These are the activations of a small neural network, seen along a few directions. Each row is one input.
Each table varies a few parts of the input and shows all the possible inputs, shuffled.
A made-up example of a description, with smaller parts first: one of 3 separate values, together with either a single point or one of 11 places around a ring or (one of 4 places along a line, together with one of 8 places around a ring).
Shared parts are said once, and a part with two or three values counts as separate values.

Other details of the inputs shift rows strongly along three fixed directions, in all tables alike. That doesn't count.

A family of inputs:
r1: [-31  -2 -20   6  -3   7 -15 -19   9 -35  46 -27 -10]
r2: [-34   1 -18  12  -3  15 -44  -2  -9 -42  29 -13  -8]
r3: [-35 -14 -14 -27  -9 -33 -46 -24 -64  12  11  -3  -9]
r4: [ -2  -5 -12  14   1 -12  35  -7 -43  37 -25   6  16]
r5: [-15   5   5 -17 -31   3 -52 -18  20 -53  41 -12 -21]
r6: [ 18   7  13  38   1   8  10  20  27 -35   3   8  20]
r7: [  3  -3 -19   6 -10  -9  21  -9 -39  29 -52  -9  -1]
r8: [-18   7   9 -11 -30  10 -56 -11  10 -50  48   4 -14]
r9: [ 48  17  55   0  -2  20  -7  37  56 -33  -3  29   5]
r10: [ 42   5  52 -38 -25 -37  18  -9  18  23 -11  27   7]
r11: [  2  -9 -13  11   8 -29  33  -7 -32  31 -37 -11  14]
r12: [  4  -4  -7 -12  26  -4  23   7 -29  43 -45 -11  -5]
r13: [ 61   1  82 -53 -31 -66 -10  -4  33   5   0  40  10]
r14: [ 38   7  56 -33 -25 -30  14  -3   8  25  -4  42  14]
r15: [-31 -16 -18 -32 -10 -41 -43 -30 -54  10   4 -18 -16]
r16: [ -1  11 -15  40  21  32  43  16  32  -7 -10 -20   3]
r17: [ -4  -6 -13   9   6 -24  34  -9 -29  35 -37 -10  14]
r18: [ 15   4 -13  32  38  35  22  33  20 -17 -26 -22  -6]
r19: [ 62  16  78 -15 -25 -18  -7  18  88 -49  18  29  11]
r20: [ 43   0  57 -27 -12 -44   5   5   4  19  -8  40  18]
r21: [-28 -16  -5 -45  21 -23 -40 -13 -57  26  24  -4 -19]
r22: [-39  -8  -3 -47   9 -11 -33 -20 -48  38  26  -2 -25]
r23: [-40   3 -14  14  -3  13 -21 -11   4 -28  52 -12  -4]
r24: [  6 -35 -68 -12   3  -1  10 -11  14  68 -40  22  24]
r25: [ -1  -1 -15  12  -9  -2  17  -2 -50  31 -45   6   6]
r26: [  9 -21 -70  35  12  51   7  19  56  13 -14  27  31]
r27: [-21  -1 -12  -7  21  30 -32   5  -4 -27  46 -13 -23]
r28: [ -2   1  -7 -12  17   3  27   2 -24  52 -42  -9 -12]
r29: [  7   8 -14  45  25  37  40  24  13 -13  -1  -5  11]
r30: [-18  -3 -16 -12  21  23 -28  -1   6 -29  39 -28 -31]
r31: [  3  10 -21  47   5  30  17  19  16 -28 -39 -21   5]
r32: [ 38   4  58 -30 -16 -40   7   3   8  22  -8  41  19]
r33: [-34   0 -17  11  -3  15 -19 -12  -1 -32  53 -12  -3]
r34: [ 10  10 -15  26  26  49  30  25  23 -10 -22 -20 -10]
r35: [-40   6 -18  12 -12  23 -39  -7  -3 -33  32 -11 -14]
r36: [ 48  20  53  -2 -11  29   0  31  57 -29   1  31   0]
r37: [ -4  15 -21  48  -4  37  21  14  21 -20 -36 -19  -2]
r38: [ -5  11 -18  50   6  27  39  10  28 -14 -16 -20   8]
r39: [  1  -7 -16   8   0 -19  39 -13 -32  35 -33 -10   8]
r40: [ -7  -4  -9  14   6 -17  31  -3 -40  37 -30   5  21]
r41: [-22  -4 -18  -2  16   7 -13 -10  10 -31  53 -28 -16]
r42: [-28  -7  23 -57 -14 -42 -37 -32 -26  24  54  14 -11]
Description of these inputs: one of 2 separate values, together with either a single point or (one of 4 places along a line, together with one of 5 places along a line).
- Changing only the choice among 2 separate values turns r32 into r19. The same change can be made to r42. Which row results? => r16
- Change only the place on the line of 4 in r9. List by row number the other rows that result. => r2, r32, r40
- Change only the choice among 2 separate values in r8. List by row number the other rows that result. => r5

A family of inputs:
r43: [-19   3 -51  37  18  64  -4  21  16 -14   3  -2   0]
r44: [ 17  12  22  19  -9  24   0  16  62 -41  38  28  13]
r45: [-43 -11 -38  16 -68 -58 -14 -54 -75  16 -33  -5  21]
r46: [ 21   5  20  14  -1  14  -3  16  68 -47  30  17  19]
r47: [-53 -21 -58  -6  17  24 -52 -11 -25   4  37 -16 -15]
r48: [ 19 -13  46 -47 -27 -52 -19 -19   0  32  19  44  13]
r49: [ 28  -9 -29  11   5  20  27  14   0  34 -56  12  10]
r50: [ 32  18  37  11  -7  26 -14  23  39 -65   9  -3 -16]
r51: [ 17  13   7  20  15   4  36  20 -19  17 -64 -13  -9]
r52: [-21   8 -25  46  36  32  24  18   6 -32  18 -29  10]
r53: [ 10  14   7  29  11   8  57  15 -21  30 -28  10  19]
r54: [ 16  -4 -15  22  17  -7  51   8   9  35 -40   2  16]
r55: [ -5 -15   6 -33 -10 -19 -40 -23  24 -30  71   6  -8]
r56: [ 23  22  41   7 -11  24 -10  17  52 -60   3 -16 -21]
r57: [ 15   7   3  20  12  -3  62   5  -3  28 -40 -18  11]
r58: [ 14  -4 -13  17  10   0  58   0  12  36 -41  -5  15]
r59: [ -5  -3  22 -30  -9 -23 -36 -18   8 -38  72  -7 -13]
r60: [ 26 -11  29 -70 -39 -39 -34 -24  16  33 -11  26  -7]
r61: [-57  -9 -29   6  27   3 -20 -15 -41  -7  60 -32 -10]
r62: [ 17  13  67 -53 -33 -35 -28  -8 -30  15  -2  35 -14]
r63: [ 56  19  77  -2 -24  -6   8  27  16  -3 -43  35   4]
r64: [-16  -4 -54  33  26  54  -7  21  21 -21  -5 -13   6]
r65: [-20  -8  -8 -22  13 -45  14 -21 -50  44  -1 -17  -5]
r66: [-23  -3   1 -28  11 -22  -8 -11 -72  32 -23 -10 -12]
r67: [-49 -19 -66 -14  20  12 -47 -15 -13   0  30 -29 -25]
- Describe the family of inputs behind these rows. => either a single point or (one of 4 places along a line, together with one of 6 places along a line)
- Change only the place on the line of 4 in r61. List by row number the other rows that result. => r47, r48, r63
- Start at r62 and move only the place on the line of 4, one step at a time. The first step leads to r53. Which rows follow, in order? => r44, r43
